A small network was shown many inputs. Here are its activations along a few directions, one row for each input.
In each table, some parts of the input vary, and every possible input appears once, in random order.
Descriptions start from the smaller parts, as in this example, which fits no table here: line(4) and (point or (values(2) and ring(5)) or ring(11)).
Shared parts are said once, and a part with two or three values counts as separate values.

Other details of the inputs shift rows strongly along three fixed directions, in all tables alike. That doesn't count.

A family of inputs:
R1: [-25 -13  22 -15 -18 -20  21 -11  -2 -66   1]
R2: [ 19   3 -16  11  -3  13  -1  12  18   4   9]
R3: [ 44  -1  16  27  18   3  -7  16 -17  36  33]
R4: [  0  -8  19  -9  15 -18  19 -12 -16 -18 -32]
R5: [ 23  -8 -29 -15 -27  23 -18  28  -2  11  -3]
R6: [ 15  23 -14  61  15   3   1  -7  25  15  -5]
R7: [  3  -7 -12 -32 -31  -8   1  -9 -17 -52 -15]
R8: [-19  14 -29 -49 -26  22 -13  17  17 -59 -26]
R9: [-16  23  27  15   3 -39  44 -51   0 -73  -8]
R10: [ -7  36 -58  22  -7  21 -40 -17  41 -23 -57]
R11: [-13 -25 -15 -82 -53   1  12  15 -44   6 -13]
R12: [-16 -23 -21 -54 -35  14  -4   7 -10 -32   3]
R13: [ 18  -6 -19 -17  -6  24 -12  42  15  30  25]
R14: [ -1   9 -16 -19 -17  19   2  -2 -15  22  -3]
R15: [-12  16  24  12  -7 -41  41 -52 -16 -74 -12]
R16: [19 21 13 23 23 12 -4  6 16  9 25]
R17: [ 13 -18  -7  31   4   1  -7   9  12  44  21]
R18: [-15  26  27  31  27  -5   3  -1   9  18   5]
R19: [ -9   2 -13 -13 -16  -9  -2 -28   4 -69 -12]
R20: [-18 -69   7 -86 -19   7  15  31 -34  31  13]
R21: [ 16   1  47  35  18 -49  20 -30 -33   6  29]
R22: [ 16 -42  35 -18  24 -11   0  12 -20  67  31]
R23: [ 10 -14  -1  12  -2 -10  23  14   9  21  13]
R24: [ -5 -10 -21 -28 -25  19  -8  27  22 -23  -9]
R25: [ -6 -23  47 -17  26 -29  17  22  -9  19  14]
R26: [-13  50  -8  17  20  13  -3 -16  22 -28 -12]
R27: [-24 -30 -36 -26 -33  12  -2  14   4  -2  -4]
R28: [ 26 -12 -23  10  -8  18 -13  33  -4  59   8]
R29: [ 13 -18  -3  -8 -26 -12  -7   1   7 -11  -4]
R30: [ 16 -22   3 -33 -12  16 -17  20 -24  57  36]
R31: [ -2  42 -12  73  39  -1  -2  -4  49  -2 -10]
R32: [-17  32  33  33  22 -18  16 -27  14 -44 -10]
R33: [ 18 -25 -19 -32 -39   9   7  24  -7   0   6]
R34: [ 32  17 -16   2  11  34 -21  20   8  32  23]
R35: [ 12 -26  16  42  13 -14   7   6  -1  21  44]
R36: [17 25 10 41 63 14 -2 -7 17 30 -4]
R37: [ 14 -23  20  35  -4 -45  24  -3 -11  19  15]
R38: [-17  13 -23   3   7  36 -31   6  -6  48   8]
R39: [-17 -23  -4  -1 -13   1   3  18  14   5  -3]
R40: [ 14  -2  16   9  32  -9 -11  -3 -18  35  -7]
R41: [-15   4   9 -20  -9   0  20   3  -5  11   8]
R42: [ -1  -9   3 -34 -30 -21   4 -15  -6 -54 -14]
R43: [-15  -1  15  38  -2 -11   9 -17  25 -57 -13]
R44: [-16  20  15  51  58  16 -17 -10  23   1 -25]
R45: [-8  3 20 12 17 10 -6  7 -8 21 25]
R46: [ 18  42 -14  39  14  16 -14 -20  13 -30  -9]
R47: [-56   0   9 -21 -20 -15  23 -27  -2 -70 -35]
R48: [  3   3 -14 -45 -24  12 -21   2 -16  12 -10]
R49: [-24   3   0 -14 -15 -26  14 -30 -23 -29 -20]
R50: [ 14   1 -38   2 -12  31 -34  15  17   7   0]
R51: [  6 -51  38 -54  -9 -29  47   2 -32  10   9]
R52: [-16 -33 -11 -45 -34   4  12  42  11  10  -2]
R53: [  7  37 -58  22  -5  28 -45  -7  25 -38 -44]
R54: [ -8  -6  60  28  15 -52  61 -33 -18  -2  28]
R55: [  9 -42  84  15  27 -78  38 -18 -28  19  21]
R56: [ -7  43 -37   4   6  32 -46 -15   8  16 -34]
R57: [-11  27 -25   7  12  36 -37  -3   4  15   1]
R58: [-16  30 -36 -23  27  29 -20   7  26 -11 -34]
R59: [ 31  21  25  45  27  -3  -7  -5 -25  39  21]
R60: [  1   8 -10   4   3  24 -28   0  -9  61  17]
Description of these inputs: line(6) and ring(10).
Q: Changing only the ring(10) part turns R30 into R21. The same change can be made to R22. Which row results?
A: R40
Q: Start at R18 and move only the ring(10) part, one step at a time. The first step leads to R41. Which rows follow, in order?
A: R54, R14, R11, R49, R56, R60, R38, R47

A family of inputs:
R61: [ 31  10  43  74  42 -30  19 -29  -2   9  32]
R62: [-18  -4  31   2   7 -16  29   6   4 -17  10]
R63: [-21  -2   3  22 -11 -29  17 -28   5 -48  -9]
R64: [22 12 24 36 34 -9 -8 -3  7  8  0]
R65: [  1 -33  34 -37 -20 -16  19  20 -24   5  35]
R66: [-37 -25 -14 -93 -57 -15  26  -5 -16 -96 -26]
R67: [ -2  40  17  16  48   6 -18 -21 -12  58   8]
R68: [  5   5 -34  -2 -18  50 -46  32  12  49   3]
R69: [ 10 -14 -16 -41 -44  19 -11  23 -14  24  15]
R70: [-32  43 -35  18  -3  28  -9 -18  40 -44 -42]
R71: [ 31   9 -44 -12 -14  36 -36  35  -7  52  -7]
R72: [-33   1  22   6   3 -38  36 -26   9 -73 -15]
R73: [  2  66 -89  16  -4  67 -65  -2  30 -16 -44]
R74: [  3 -15 -24  -9   2  28 -11  22  11  38   1]
R75: [ 30  29  25  77  47 -18   5 -30  10  -3   5]
R76: [ -4  -4 -40 -15 -15  18 -28   8  10   6 -15]
R77: [-21 -56  26 -29 -27 -34  54   3 -19 -12  24]
R78: [ 12 -13  36  36  45 -17  11   8   5  35  31]
R79: [-25   4   8  22   8 -33  28 -30  22 -58 -35]
R80: [ 21  34  21  81  71   4 -23   2  33  39   0]
R81: [ 16 -75  42 -36 -33 -43  32  28 -35  46  37]
R82: [-21   5  14 -20  14   3  -2 -19 -40  17 -21]
R83: [-21  10  14  10   5 -31  18 -46  11 -94 -31]
R84: [ 39 -48  18 -25 -20 -14  12  34 -36  77  55]
R85: [ -3  16 -59 -61 -36  48 -26  11   1 -25 -22]
R86: [ 15   5 -21 -38 -25  38 -22  26  -5  22  11]
Q: What is each input in this table made of?
A: values(2) or (line(4) and ring(6))
Q: Which of the alternatives is R69?
A: line(4) and ring(6)

A family of inputs:
R87: [ -5 -13  11 -17 -25 -20  14 -16  -9 -61 -11]
R88: [  9  46  16  35  33  -1 -17 -23   0   6   1]
R89: [-28  91 -48  64  70  50 -62 -38  44 -24 -71]
R90: [  5 -18 -35 -32 -21   3  -5  11  -8  -1  -7]
R91: [-31  -8 -12 -42  -3  19  -9   6 -18   5 -34]
R92: [ -5  53  16  61  33 -13   1 -40  -3 -11 -13]
R93: [-20  19 -19 -26  23  24 -29  -7   9   5 -28]
R94: [  0 -10   4  13  -9   0  -2  19   4  33  14]
R95: [  4 -16 -28 -31 -27   5 -13  14  -7  -2  -9]
R96: [ 11 -15 -15 -19 -19  17 -14  16 -11  18  11]
R97: [ 35 -12  36  43  25 -15   9   1 -12  33  40]
R98: [ 28 -11  34  40  17 -26   3  -2  -6  13  22]
R99: [16 -7  5 15 15  9  4 26  2 49 35]
R100: [ -5   5 -11 -67 -26  12  -2   6 -24  -3  -9]
R101: [ -8  13 -12 -45 -18  13  -4   1 -20  -2 -14]
R102: [  7  -9 -18 -30 -22  14 -12  20   9   1 -17]
R103: [ 32 -16  33  41  21 -30  11   0 -10  23  28]
R104: [ -4  -9 -25 -34 -22  22   2   6  -1  -6   2]
R105: [-10 -13  46  20   3 -51  45 -15   5 -51   3]
R106: [-26  67 -41  35  51  44 -41 -33  29 -22 -65]
R107: [19 -4  9  5 10 16 -2 15  0 27 28]
R108: [  1 -14 -23 -32 -29   8  -4  15   6   5 -14]
R109: [ -2  -4  40  46  20 -35  29 -10   5  -9  29]
R110: [ -5 -12 -25 -24 -33   8  -7  11   7   9 -15]
R111: [-24  -2 -11 -59   3  14 -23   5  -4   5 -19]
R112: [  5 -13 -29 -26 -19  15  -8   8 -10   2   2]
R113: [-28 -10   0 -12 -33 -15  20 -25   1 -52  -7]
R114: [11 -5  8 12  4 13 -4  9  1 28 29]
R115: [ 18 -10  -5   7   2  -2   7   7   6  34   7]
R116: [-23 -14  19   1 -17 -50  56 -30   4 -69 -15]
R117: [-19 -19  10   3 -30 -50  28 -32  -7 -61 -15]
R118: [-10  41  -3  10  13   1   5 -33  -3 -26 -23]
R119: [-5 -6  0 10 -6  7 -6 18  5 27 22]
R120: [10 -2  2 -1 10 13 -2 29  6 18 21]
R121: [ 20 -13   9  30   1   8 -16   8 -10  52  34]
R122: [ -3  -5  -8 -25  -6  19 -11  29   8   0  11]
R123: [ 7 -9  3  3 -1  4  4 24  5 30 15]
R124: [ 22 -16  32  27  13 -28  23   0   2  17  16]
R125: [-19 -15  24  -8 -15 -44  49 -18   4 -70 -15]
R126: [ 19  -1  12   9  10  21 -14  19   2  30  30]
Q: Changing only one part turns R111 into R89. The same change can be made to R102. Which row results?
A: R108
Q: What is each input in this table made of?
A: line(5) and (values(2) or ring(6))
Q: Change only the ring(6) part in R109. List by row number the other rows that result.
A: R95, R96, R108, R114, R123
Q: Change only the ring(6) part in R90. List by row number the other rows that result.
A: R99, R104, R112, R115, R116
Q: Change only the values(2) part in R118. List by row number the other rows that result.
A: R106
